A small network was shown many inputs. Here are its activations along a few directions, one row for each input.
Each table varies a few parts of the input and shows all the possible inputs, shuffled.
Descriptions start from the smaller parts, as in this example, which fits no table here: ring(8) and (point or line(11) or (values(3) and line(6))).
Shared parts are said once, and a part with two or three values counts as separate values.

A family of inputs:
row 1: [-30 -25  27   8  60  -6  28  11  11 -14  -3 -16  12  34  -5]
row 2: [-11  -6  29 -40 -21  15  12   9  -3 -28   3  10 -13   2 -10]
row 3: [ 17  65 -76  18 -55 -46  30 -77  15  61  -8   9 -40 -60  11]
row 4: [ 13 -34  17  10  21  16 -25  16  -2 -31  16   5  23  12  -6]
row 5: [ 17 -23  22  -6  -6  24 -24  16 -15 -22  -1  -4   4   5  -5]
row 6: [ -9 -26  35   3  51 -11 -20  24  27 -14   6  -4  21  31   2]
row 7: [  3 -41  18  40  75   6  -7  17   3  -5  -8 -27  32  37  -4]
row 8: [ 32  50 -91  60 -46  -7  -1 -42 -25  53 -23  -6 -20 -55   5]
row 9: [-18 -18  25 -24   4   6  10   9   8 -39  20  19   6  10 -10]
row 10: [  9  71 -57   0 -49  -7  19 -42 -46  54 -24  15 -23 -67   6]
row 11: [ 23 -11   1  -3 -26  19 -36  26 -12   5   3 -11   6  13   9]
row 12: [-41  -7  45 -29  35 -18  16  14  39 -18  12   9   3  28   0]
row 13: [ -6   6   7 -38 -41   9  -2  19  -1  -1   7   1 -10  11   4]
- What is each input in this table made of? => values(3) or (values(2) and line(5))
- What sort of input is row 7? => values(2) and line(5)
- List by row number the other inputs of the same sort as row 8. => row 3, row 10

A family of inputs:
row 14: [-20  -9  27 -21  13 -18   4  11  38  -9  11  -1  -2  27   5]
row 15: [-28  -9  34 -27  16  10  22  16  -2 -22  -1   1   0  18  -8]
row 16: [-19 -19  28 -19  12  -4  11   6  25 -30  14   7  -1  18  -8]
row 17: [ 14  80 -83   0 -82 -27  34 -68 -18  63 -12  16 -42 -72  10]
row 18: [  3 -23  23 -11   2  31 -13  30 -27 -21  -3 -10  10  18  -6]
row 19: [ -2 -29  11  24  42  -1  -1   5  12 -18   6  -7  18  19  -5]
row 20: [-25  -5  38 -34  12  -3   9  11  12 -23   8  16   0  10  -4]
row 21: [ 30  71 -91  46 -48 -25  18 -70 -24  72 -32  -2 -34 -74   8]
row 22: [ -4 -19  10  22  43 -14  -9  10  26   4   5 -14  15  28   6]
row 23: [ 13 -24  16  -4  -2   6 -31  24  17  -6  10 -10  10  28   6]
row 24: [ 15 -32  18  -2  -3  19 -23  20   1 -28  12  -2   9  18  -4]
row 25: [ 35  75 -95  24 -95  -6  -3 -48 -34  61 -18  12 -36 -77  11]
row 26: [-12 -20  16  15  47  12  10  16 -15 -10 -10 -12  18  19  -7]
row 27: [ -8 -16  20   6  44   1  -4  11   0 -12   2   2  21  12  -4]
row 28: [  8 -20  27 -18  -2  20 -25  25 -10 -22   8   5  12   9  -1]
- What is each input in this table made of? => values(3) and (point or line(4))
- Changing only the values(3) part turns row 19 into row 16. The same change can be made to row 22. Which row results? => row 14
- Which other rows agree with row 28 in the values(3) part? List them by row number. => row 18, row 23, row 24, row 25

A family of inputs:
row 29: [-11 -50  59  -2  73  20 -24  46  -1 -42   5  -2  40  39 -11]
row 30: [  3  11   1 -30 -43  11 -12  16  -6   3   4   4  -8   2   6]
row 31: [  7 -13  -8  10  -9  19  11  -5 -20 -11  -6  -9  -4  -2 -10]
row 32: [ 22  10 -17  12 -12 -10 -18 -20   8   6   5  12  -2 -25   3]
row 33: [ -3 -55  57   0  57  12 -38  45  16 -37  18  -5  37  49   2]
row 34: [  7  10 -32  39  19  -6   6 -23 -12  10  -5   2   9 -21  -4]
row 35: [ -5  15   4 -32 -32  17   3  14 -28   0  -3   8  -7  -7   0]
row 36: [ 17 -16 -10  11 -20  12  -4   0   3  -7   4 -12  -5   7  -4]
row 37: [  8  13 -33  36  10 -14  -9  -5   6  34  -8 -11   4  -3  11]
row 38: [-18   3   8   6  32  -9  26  -1   5  13 -15 -18   0  14   2]
row 39: [-13 -10   8   4  24  -4  31 -14   9 -14   0   0  -2   6 -10]
row 40: [-20  15  16 -42 -22 -12   0   8  19   2  11  12  -8   7   7]
row 41: [ 13  15 -14  12   1  -4  -3 -25 -16   2  -3  14  -1 -35  -4]
row 42: [ -1  18 -31  38  22  -9   6  -9 -15  31 -18  -8   9 -10   5]
row 43: [-12  -5  13 -22 -16 -11   6  -4  28 -22  17  15 -10   6  -3]
row 44: [ 16  22  -7  -9 -19 -10 -22 -10   2  25  -4  11  -4 -21  11]
row 45: [ -3 -17   4   4   9 -15  13 -10  30 -11  10  -4  -4  16  -3]
row 46: [  1  -3  -1 -14 -28  20   7   3 -22 -21   2   8  -8 -11  -8]
row 47: [-29  21  20 -42  -9  -3  17   7  -2   0   4  16  -7  -4   0]
row 48: [ 13  -5  -9  12 -12   8  -9   9  -2  16  -8 -25  -7  16   5]
row 49: [ -8  -5   4   5  18 -19   8   3  24  16  -4 -22  -4  23   8]
row 50: [ 16   4 -34  38   6 -13  -9 -18   9  14   5   0   5 -13   2]
row 51: [ 10  -6  -3 -12 -39  13  -8   6   1 -17  10   4  -9  -1  -2]
row 52: [  3  -1  -7  12  -1  14   6   5 -23  13 -20 -22  -4   8  -2]
row 53: [  8  27  -4 -10  -7  -5  -7 -13 -21  22 -12  13  -2 -31   5]
row 54: [-21   1  16 -22  -2  -1  24  -7   6 -25   9  20  -9  -6 -10]
- What is each input in this table made of? => values(2) and (point or (values(3) and line(4)))
- Changing only the values(2) part turns row 46 into row 51. The same change can be made to row 47. Which row results? => row 40
- Change only the line(4) part in row 46. List by row number the other rows that result. => row 31, row 35, row 52
